Each row below holds a small network's activations on one input, seen along a few directions.
In each table, some parts of the input vary, and every possible input appears once, in random order.
A made-up example of a description, with smaller parts first: one of 5 places around a ring, together with either a single point or (one of 2 separate values, together with one of 4 places along a line) or one of 11 places along a line.
Shared parts are said once, and a part with two or three values counts as separate values.
In the rows, zero is written as 128.

Other details of the inputs vary at random and push rows far along two fixed directions, the same in every table; ignore that.
To show where, the next rows are all for the same input, with only those details redrawn:
[132 169 130 150 181 161 143 118 171 177 159 167]
[139 138 126 148  68 131  87 103 166 118 138 134]
[132 170 130 151 184 162 144 119 172 178 160 168]
[127 121 121  92  72 111 116 148 100 109  96 114]
[136 134 125 134  68 126  93 114 150 115 127 129]
[108 142 121  45 206 128 206 205  49 168  84 134]
[134 172 130 158 182 165 140 112 181 180 166 171]
[108 141 121  45 203 127 204 204  49 166  84 133]

Rows:
r1: [132 103 121 162  80 119  77  91 150  85 154 105]
r2: [100 108 131  55 230 113 185 206  28 156 103 114]
r3: [135 113 143 111  74 101 134 139  99 102  82 109]
r4: [127  96 116 145  80 115  75 106 133  89 145 103]
r5: [115  80 119 101  89  94 115 140  77  74 102  83]
r6: [123 118 104  77  74 112 131 151  88  97  86 108]
r7: [130 134 151 186 210 147 140  99 167 159 177 145]
r8: [128 114 117  86  74 107 137 150  84  97  81 105]
r9: [145 129 134 165  71 128 113  89 170 103 124 128]
r10: [132 137 144 187 206 152 123 100 173 166 187 150]
r11: [111 138 122  63 206 128 219 188  59 158  81 134]
r12: [136 134 125 134  68 126  93 114 150 115 127 129]
r13: [126 103 123 146  79 115  66 106 141  93 151 105]
r14: [117  91 104 103  82 105  96 131  95  76 121  89]
r15: [126 136 150 184 213 149 145  96 171 154 176 146]
r16: [143 164 144 171 181 158 145 109 177 180 158 168]
r17: [142 131 137 147  67 123  85 110 156 121 131 134]
r18: [142 132 119 153  66 132  91  99 165 113 135 134]
r19: [137 162 152 175 185 156 161 100 183 166 150 166]
r20: [120  77 126 109  87  92 120 135  80  70  98  79]
What do these inputs look like to the network? -> one of 2 separate values, together with one of 10 places around a ring
Changing only the choice among 2 separate values turns r16 into r10. The same change can be made to r3. Which row results? -> r7

Rows:
r21: [130 113 166 147 205 119 176 138 113 150 120 127]
r22: [103 109 119  99  92 120 117 142 122 109  98 133]
r23: [126 133 159 111  79 109 143 135 111 113  79 128]
r24: [144 107 143 112 104 106  93 157  91 124 115 107]
r25: [165 116 120 193  95 131  96  95 156 142 149 139]
r26: [129 119 151 182 112 122  76 101 157 135 165 119]
r27: [111 107  97 117 100 121 116 138  96 100 127  95]
r28: [114 140 157 155  97 134  90 101 190 123 144 145]
r29: [141 172 118 126 188 171 172 146 148 201 133 191]
r30: [127 146 112 122 183 147 191 123 120 147 113 145]
r31: [169  96 117 169  39 122  60 102 144 112 136 125]
r32: [136 143 165 175  91 125 122  90 194 118 126 144]
r33: [122 107 137  67  62  89 152 151  56  75  55  77]
r34: [111 118  95 104  93 121 121 135 108 108 114 103]
r35: [145 127 130 119  88 113 134 139  95 110 110  94]
r36: [160 135 102 168  91 152  98  97 166 124 162 134]
r37: [114  76 106  72  83  90 140 155  53  52  77  81]
r38: [111 138 154 139 239 136 134 136 127 175 176 154]
r39: [120 138 135 153 118 127  76  90 165 102 182 123]
r40: [139 185 151 125 188 163 169 147 152 204 136 180]
r41: [158 147 133 165  91 144  95  99 166 126 162 123]
r42: [107 112 156 129 210 127 142 146 114 158 143 127]
r43: [165 148 156 213 151 147 109  89 185 176 175 151]
r44: [119 125 141 164 118 134  89  90 174 103 170 111]
r45: [ 98 139 109  46 200 136 191 206  63 178  87 151]
r46: [103 151 116 114 174 147 160 152 126 174 124 161]
r47: [124  95 139  79  71  89 149 155  47  68  69  71]
r48: [154 157 103 183 156 173 100  94 195 149 194 157]
r49: [115 125 158  99  92 103 131 138 120  99  90 128]
r50: [120 145 111 177 164 168 112  76 212 141 182 153]
r51: [117 149 108  44 196 138 192 211  61 178  80 159]
r52: [116 154 133 132 212 156 181 129 157 166 131 186]
r53: [165 108 149 167  42 115  59 106 143 113 138 113]
r54: [157 141 129 142  28 124  76  96 162 102 132 110]
r55: [112 102 136  59  75  80 141 151  68  63  69  78]
r56: [140  90 163 171  65  98  68  88 152  80 137 109]
r57: [143 145 101 132 180 148 180 140 108 158 133 136]
r58: [147 106 114 172  46 125  95  78 150  71 130 109]
r59: [143 170 103 138 203 164 188 125 143 186 140 160]
r60: [140 172 120 138 189 163 185 139 145 199 125 186]
r61: [104 110 123  61  65  88 125 165  61  87  81  70]
r62: [137 107  89  54  51 106 133 168  55  94  64  93]
r63: [150  75 133 187  58 105  87  84 153  82 123 112]
r64: [112 113 120 123 209 129 133 142 105 156 157 151]
r65: [116 175 154 168 151 150  93  90 210 156 185 181]
r66: [141 109 113 164  47 116 104  75 170  71 115 108]
r67: [104 171 135 116 223 149 150 126 147 162 170 152]
r68: [105  98 124  73  73  88 120 167  52  80  94  62]
r69: [120 145  91  42 209 139 195 199  56 162  93 133]
r70: [124 162 149 143 221 146 199 116 157 159 135 141]
r71: [142 149 153 208 165 149 138  71 205 130 177 134]
r72: [156 158 134 165  83 135 112  88 176 133 146 125]
r73: [135 108  96 153  49 127  61  96 155  88 157 106]
r74: [151 148 131 158 102 139  82 104 169 120 168 121]
r75: [110 100 111  69 226 125 178 203  41 176 108 128]
r76: [150 183 133 170 150 164 101  91 209 161 184 154]
r77: [143 121 130 161  24 123  94  88 164  91 101 144]
r78: [131 105 121 186 109 131  78  98 158 134 165 130]
r79: [126 111 128 116  86 110 152 134 121 101  74 131]
r80: [122 120 100 136  53 118  59  84 163  76 152 123]
r81: [149 117 166 194 108 122 103  87 158 124 145 129]
r82: [100 113 140  60  52  87 121 179  63  99  65  95]
r83: [154 125 138 218 162 154 122  74 185 155 167 165]
r84: [103 122 108 120 205 149 159 137 120 137 151 129]
r85: [120 110 142 112 113 105 131 127 106  79 118  95]
r86: [114  71 121 121 117 108 103 139  98 107 117 108]
r87: [124 139 149 145 229 145 140 143 133 196 168 147]
r88: [108 149 106 131 234 157 152 126 136 154 183 157]
r89: [105 117 135  96 104 114 118 132 119  95 115  95]
r90: [147 145 143 136  25 121  56 114 170 109 122 135]
r91: [140 144 146 107  68 111 135 147 111 133  84 128]
r92: [122  54 123  81  86  77 126 162  44  70  68  91]
r93: [129  95 112 126 108 113 152 126 103  79 100  98]
r94: [118 162 123 168 150 158  95  90 206 153 181 191]
r95: [101 147 123  45 211 129 192 194  64 166 107 115]
r96: [ 97 151 140  46 200 126 189 207  67 181  92 141]
r97: [112  97  87  51  63 100 118 167  62  89  79  84]
r98: [128 112 110  66 223 127 178 209  38 175  99 135]
r99: [119 153 115 133 227 157 184 113 155 154 147 161]
r100: [115 146 130 113 193 142 149 150 116 156 156 120]
Changing only one part turns r36 into r62. The same change can be made to r93. Which row results? -> r66
Changing only one part turns r63 into r79. The same change can be made to r87. Which row results? -> r96
Changing only one part turns r81 into r47. The same change can be made to r42. Which row results? -> r44
What do these inputs look like to the network? -> one of 2 separate values, together with one of 4 places along a line, together with one of 10 places around a ring
A walk changes only the place on the line of 4. It starts at r26 and steps to r68. List the rest of the walk in order. -> r61, r82
Which other rows does r71 become when the choice among 2 separate values takes its other values? List them by row number. -> r93
